Each row below is a small network's average activation on inputs in which a field has the value named, seen along a few directions.
Related values have similar rows: they may be neighbours, one step apart, or belong to one group.
In the rows, 500 means zero.
Strong random noise was added to every row along 2 fixed directions; ignore it. To show where, here is one row again and again, with new noise each time:
[432 507 509 633 487 566 872 371 441 291 408 316 496  93]
[350 504 457 540 612 422 527 523 550 383 376 342 360 493]
[383 491 477 561 573 447 583 506 498 385 421 381 436 443]
[462 462 524 616 479 514 732 457 376 383 522 460 612 299]


Values of TAGAV:
pinog: [532 569 496 433 524 565 308 480 662 574 440 466 432 473]
kamik: [560 489 412 531 402 551 444 448 594 446 354 541 489 482]
mapos: [392 480 540 504 522 416 426 519 449 477 439 422 445 630]
zulo: [526 417 509 471 532 501 575 527 413 580 611 479 587 562]
nifev: [527 554 536 380 564 551 343 495 637 590 493 561 408 516]
fet: [598 534 552 562 487 472 300 495 572 630 541 633 525 594]
tida: [535 420 429 551 358 529 400 547 471 409 443 597 515 663]
faba: [533 485 550 457 598 581 736 421 445 448 577 431 413 263]
zukar: [446 455 520 471 507 465 607 547 412 556 520 520 523 554]
tenos: [420 504 448 574 440 457 488 526 516 437 417 389 498 494]
taf: [393 457 457 492 542 416 451 555 441 490 469 490 488 671]
pila: [604 540 496 361 622 504 367 502 639 558 560 470 358 628]
fipa: [403 565 378 645 395 484 442 495 577 455 361 426 483 347]
lar: [571 518 627 504 415 575 404 466 476 477 490 640 532 476]
beso: [614 628 497 385 549 579 600 475 582 514 472 543 421 349]
zik: [481 449 532 365 594 448 563 502 448 578 607 504 462 580]
memi: [444 499 402 622 365 463 460 494 473 481 507 500 568 555]
fub: [521 497 624 622 248 597 648 434 433 483 529 586 787 243]
zege: [670 617 526 414 502 569 729 385 510 488 588 390 485 297]
lasiz: [560 525 492 447 609 633 785 396 531 479 474 370 369 217]
The values of TAGAV form a ring.
Which values are neighbours of fet? Give them in the order they are listed. -> pinog, lar
Which values are neighbours of lasiz? Give them in the order they are listed. -> faba, zege
Which values are neighbours of mapos? Give them in the order they are listed. -> tenos, taf
Which values are neighbours of zulo? Give them in the order they are listed. -> zukar, zik
